A small network was shown many inputs. Here are its activations along a few directions, one row for each input.
In each table, some parts of the input vary, and every possible input appears once, in random order.
A made-up example of a description, with smaller parts first: ring(8) and (point or line(11) or (values(2) and line(6))).
Shared parts are said once, and a part with two or three values counts as separate values.

A family of inputs:
row 1: [-0.18, -3.37, -0.87,  2.24, -4.72, -0.68,  2.31,  3.43,  0.31, -4.23,
  1.91,  1.09]
row 2: [-2.71, -3.25, -3.84,  1.01,  1.38,  1.88,  3.92,  0.66, -1.39,  1.33,
 -2.30, -1.81]
row 3: [-3.14,  0.44, -4.41, -0.91, -1.94,  1.56, -0.43, -0.94, -0.54, -2.31,
 -3.78, -0.44]
row 4: [-2.26,  1.75, -3.13,  0.54, -3.84, -0.14,  0.54,  0.05,  0.73, -4.69,
 -1.99,  0.33]
row 5: [-0.51, -2.63, -3.15,  1.77,  1.51,  4.17,  2.98,  1.11, -3.80,  1.82,
  0.62, -1.58]
row 6: [ 4.44,  0.64,  5.73, -0.41,  5.98, -4.21, -4.58, -2.65,  5.40,  1.13,
  0.40,  2.60]
row 7: [-1.02, -2.72, -2.47,  2.34, -2.78, -0.75,  2.78,  3.03,  0.70, -3.14,
 -2.05,  0.28]
row 8: [ 2.98,  0.99,  6.95, -0.10,  4.13, -2.88, -5.95, -0.76,  6.22,  1.91,
  1.34, -1.46]
row 9: [-1.93, -4.03, -3.77,  0.86, -0.96,  0.91,  1.79,  2.00, -0.54, -0.67,
 -3.86, -0.50]
row 10: [-1.46,  1.09, -1.54,  0.37, -5.80, -0.02,  0.06,  0.53,  0.44, -5.78,
  1.95,  1.17]
row 11: [ 6.99,  1.24,  6.11, -4.15,  3.54, -4.45, -2.05, -2.28,  4.36,  2.24,
  0.24,  2.18]
row 12: [-0.08, -2.28,  0.56,  3.06, -0.12,  4.92,  3.53,  0.24, -6.10,  1.54,
  3.40, -1.34]
row 13: [-2.06,  1.91, -3.51, -0.36,  0.80,  5.13,  0.73, -1.38, -3.82, -0.01,
  0.50, -1.22]
row 14: [-4.10,  1.28, -4.34, -0.92,  0.57,  2.68,  1.72, -2.03, -1.39, -0.45,
 -2.31, -1.62]
row 15: [ 2.10,  3.76,  5.45, -2.55,  1.22, -8.92, -5.77,  1.39,  1.08,  6.01,
  1.68,  0.30]
row 16: [-1.78,  2.19,  0.33,  0.89, -0.81,  5.97,  1.32, -2.11, -6.12, -0.26,
  3.24, -0.89]
row 17: [ 4.71,  2.99,  5.91, -3.68,  1.84, -5.18, -2.89, -0.29,  4.46,  5.55,
  0.99,  2.90]
What is each input in this table made of?
> line(5) or (values(2) and line(6))
Change only the values(2) part in row 4. List by row number the other rows that result.
> row 7
A walk changes only the line(6) part. It starts at row 10 and steps to row 4. List the rest of the walk in order.
> row 3, row 14, row 13, row 16
Change only the values(2) part in row 9. List by row number the other rows that result.
> row 3

A family of inputs:
row 18: [ 2.72,  2.91,  4.70, -1.41,  3.54, -0.86, -3.46, -2.38,  0.00,  2.59,
  1.54, -0.05]
row 19: [-3.51, -0.60, -6.87, -0.73, -4.80,  3.09,  3.83,  0.73, -3.36, -3.09,
 -3.00,  0.08]
row 20: [-5.02, -0.09, -7.25,  0.56, -3.00,  2.01,  3.50,  0.45, -3.26, -2.99,
 -3.04, -0.37]
row 21: [ 2.22,  3.38,  4.71, -1.57,  3.16, -0.71, -2.47, -2.55,  1.07,  3.05,
  1.58,  0.45]
row 22: [-5.49, -0.50, -5.77,  1.14, -4.30,  3.09,  1.38,  2.11, -2.35, -2.35,
 -2.13, -2.43]
row 23: [ 2.43, -1.13,  2.34, -0.79, -0.54, -6.76, -2.64,  2.21,  6.26, -1.40,
 -1.60,  2.46]
row 24: [ 3.04,  0.45,  4.75, -0.89,  5.09, -0.91, -1.99, -1.31, -1.56,  7.04,
  2.33, -0.39]
row 25: [ 2.41, -0.95,  2.68, -1.49, -1.31, -6.84, -1.57,  1.94,  6.95, -1.35,
 -1.67,  1.66]
row 26: [ 2.28,  2.22,  2.85, -1.30,  0.09, -3.75, -2.73, -0.70,  5.14, -0.60,
  0.05,  1.70]
row 27: [-2.94, -3.37, -5.42,  3.36, -3.25,  8.09,  6.20,  0.68, -5.98, -3.64,
  0.80, -1.08]
row 28: [ 3.16,  0.74,  4.26, -1.20,  5.58, -0.73, -1.80, -0.64, -1.32,  7.07,
  2.55, -0.13]
row 29: [ 2.37,  1.74,  2.83, -2.15, -0.11, -3.91, -2.49, -0.53,  5.40, -0.73,
  0.33,  1.15]
row 30: [ 2.32, -0.49,  2.70, -0.66, -1.12, -6.71, -1.82,  1.78,  6.72, -1.24,
 -1.95,  2.21]
row 31: [-3.50, -0.69, -5.35,  1.28, -6.59,  2.77,  3.79,  1.96, -4.02, -4.12,
 -0.15,  0.17]
row 32: [ 3.16,  0.98,  4.59, -1.86,  4.69, -0.84, -0.82, -1.01, -0.49,  7.04,
  2.51, -0.85]
row 33: [ 3.07,  1.41,  4.61, -1.05,  4.91, -0.64, -1.02, -1.09, -0.78,  7.22,
  2.23, -0.35]
row 34: [ 3.54,  0.94,  4.59, -0.91,  5.30, -0.81, -1.95, -0.90, -1.78,  6.80,
  2.18, -0.81]
row 35: [-4.98, -3.09, -5.86,  3.06, -1.04,  8.27,  3.64,  0.80, -4.22, -1.82,
 -1.36, -3.62]
row 36: [-3.00, -3.31, -6.94,  1.31, -1.36,  8.38,  6.22, -0.55, -5.29, -2.53,
 -2.04, -1.21]
row 37: [-3.52, -3.53, -4.42,  4.82, -3.75,  7.38,  5.81,  1.60, -6.32, -4.48,
  2.64, -1.53]
row 38: [ 2.31, -1.43,  2.82, -0.47, -1.05, -7.01, -2.80,  1.56,  5.96, -1.49,
 -1.87,  2.18]
row 39: [ 2.31,  2.73,  4.35, -1.73,  3.81, -0.76, -3.32, -2.12,  0.51,  2.88,
  1.93,  0.68]
row 40: [ 2.77,  1.78,  2.81, -1.13,  0.41, -3.92, -3.74, -0.54,  4.12, -1.06,
  0.01,  1.20]
row 41: [-4.09, -0.91, -4.35,  2.74, -6.99,  2.15,  3.46,  2.88, -4.41, -4.89,
  1.71, -0.34]
row 42: [ 2.18,  2.42,  4.86, -1.40,  3.32, -0.95, -3.50, -2.82,  0.25,  2.80,
  1.68,  0.40]
row 43: [-4.51, -2.75, -7.33,  2.51,  0.38,  7.19,  5.86, -0.84, -5.19, -2.41,
 -2.12, -1.62]
row 44: [ 2.36,  1.58,  2.48, -1.45,  0.68, -3.79, -3.59, -0.28,  4.66, -0.77,
  0.40,  1.94]
row 45: [ 2.32,  2.92,  4.69, -2.42,  2.95, -0.90, -2.26, -2.42,  1.36,  2.90,
  1.88, -0.08]
row 46: [-5.51, -3.17, -6.88,  3.68, -0.37,  7.20,  4.58, -0.16, -5.01, -2.68,
 -1.35, -3.01]
row 47: [ 2.82, -0.92,  2.64, -0.48, -0.82, -6.92, -2.80,  1.97,  5.73, -1.69,
 -1.98,  1.73]
row 48: [ 2.25,  1.28,  2.96, -1.12,  0.19, -4.01, -3.76, -0.96,  4.36, -0.87,
  0.13,  1.67]
row 49: [-6.00, -0.56, -6.79,  1.78, -3.68,  2.10,  2.28,  1.12, -3.15, -3.21,
 -2.22, -1.83]
What is each input in this table made of?
> (values(2) and line(6)) or (line(4) and line(5))

A family of inputs:
row 50: [ 3.97,  2.77,  5.26, -2.36,  5.80, -3.06, -4.68, -2.86,  3.08,  4.15,
  0.44,  1.07]
row 51: [-3.57, -1.91, -6.48,  0.44, -2.92,  2.48,  3.49,  0.88, -1.22, -3.35,
 -3.01, -0.27]
row 52: [-3.13, -1.89, -6.14,  0.54, -3.07,  2.56,  3.35,  0.80, -1.61, -3.70,
 -3.44, -0.40]
row 53: [-2.22, -0.92, -2.92,  1.65, -2.19,  5.77,  3.67,  0.09, -5.49, -1.09,
  2.20, -0.75]
row 54: [-3.42, -1.57, -4.46,  2.00, -1.72,  4.67,  3.03,  0.64, -3.97, -1.96,
  0.49, -1.75]
row 55: [-4.03, -2.08, -5.14,  1.94, -2.38,  3.81,  2.52,  0.80, -2.89, -2.84,
 -2.25, -1.53]
row 56: [ 3.79,  2.53,  5.22, -1.46,  0.81, -5.47, -4.88, -0.76,  5.16, -0.72,
  1.15,  2.57]
row 57: [ 4.53, -0.05,  5.64, -0.97,  0.42, -6.01, -3.40,  1.56,  5.96,  1.08,
  0.95,  1.74]
row 58: [-4.40, -1.70, -5.15,  2.29, -2.21,  3.42,  2.98,  0.95, -2.49, -2.55,
 -1.96, -1.43]
row 59: [ 2.71,  5.04,  5.21, -4.06,  4.30, -3.81, -5.22, -2.86,  2.55,  5.43,
  0.53,  0.23]
row 60: [ 4.29,  0.91,  5.84, -2.04,  5.85, -2.82, -3.02, -2.47,  3.84,  4.20,
  0.44,  0.54]
row 61: [ 2.52,  4.88,  5.20, -3.20, -0.71, -6.22, -5.49, -0.83,  4.63,  0.64,
  1.24,  1.70]
row 62: [-2.98, -1.55, -4.10,  2.09, -1.86,  4.75,  2.89,  0.55, -4.37, -2.29,
  0.08, -1.90]
row 63: [ 4.24,  0.55,  5.75, -1.90,  4.94, -5.25, -2.97, -0.11,  1.98,  6.43,
  0.87,  0.84]
row 64: [ 4.10,  0.64,  5.77, -1.11,  0.93, -5.19, -3.19, -0.40,  5.88, -0.61,
  1.13,  2.00]
row 65: [-4.48, -2.11, -5.49,  1.84, -2.23,  3.73,  2.65,  0.88, -2.49, -2.51,
 -1.83, -1.39]
row 66: [-3.34, -1.16, -4.11,  2.45, -1.69,  4.37,  3.35,  0.71, -3.99, -1.99,
  0.38, -1.78]
row 67: [-3.49, -1.50, -6.16,  0.87, -2.91,  2.16,  3.82,  0.95, -1.21, -3.39,
 -3.16, -0.31]
row 68: [ 4.16,  0.27,  5.61, -0.93, -0.07, -7.63, -3.22,  1.71,  4.02,  1.75,
  1.53,  2.22]
row 69: [-2.15, -0.51, -2.56,  2.09, -2.16,  5.50,  3.98,  0.13, -5.50, -1.10,
  2.12, -0.78]
row 70: [ 4.71,  0.28,  5.75, -1.91,  5.40, -3.63, -3.21, -0.36,  3.97,  5.82,
  0.29,  0.29]
row 71: [-1.80, -0.91, -2.55,  1.73, -2.33,  5.86,  3.52, -0.02, -5.86, -1.41,
  1.81, -0.90]
What is each input in this table made of?
> (values(2) and line(5)) or (values(3) and line(4))
What sort of input is row 66?
> values(3) and line(4)
Change only the values(3) part in row 65. List by row number the other rows that result.
> row 55, row 58
Change only the values(3) part in row 53. List by row number the other rows that result.
> row 69, row 71
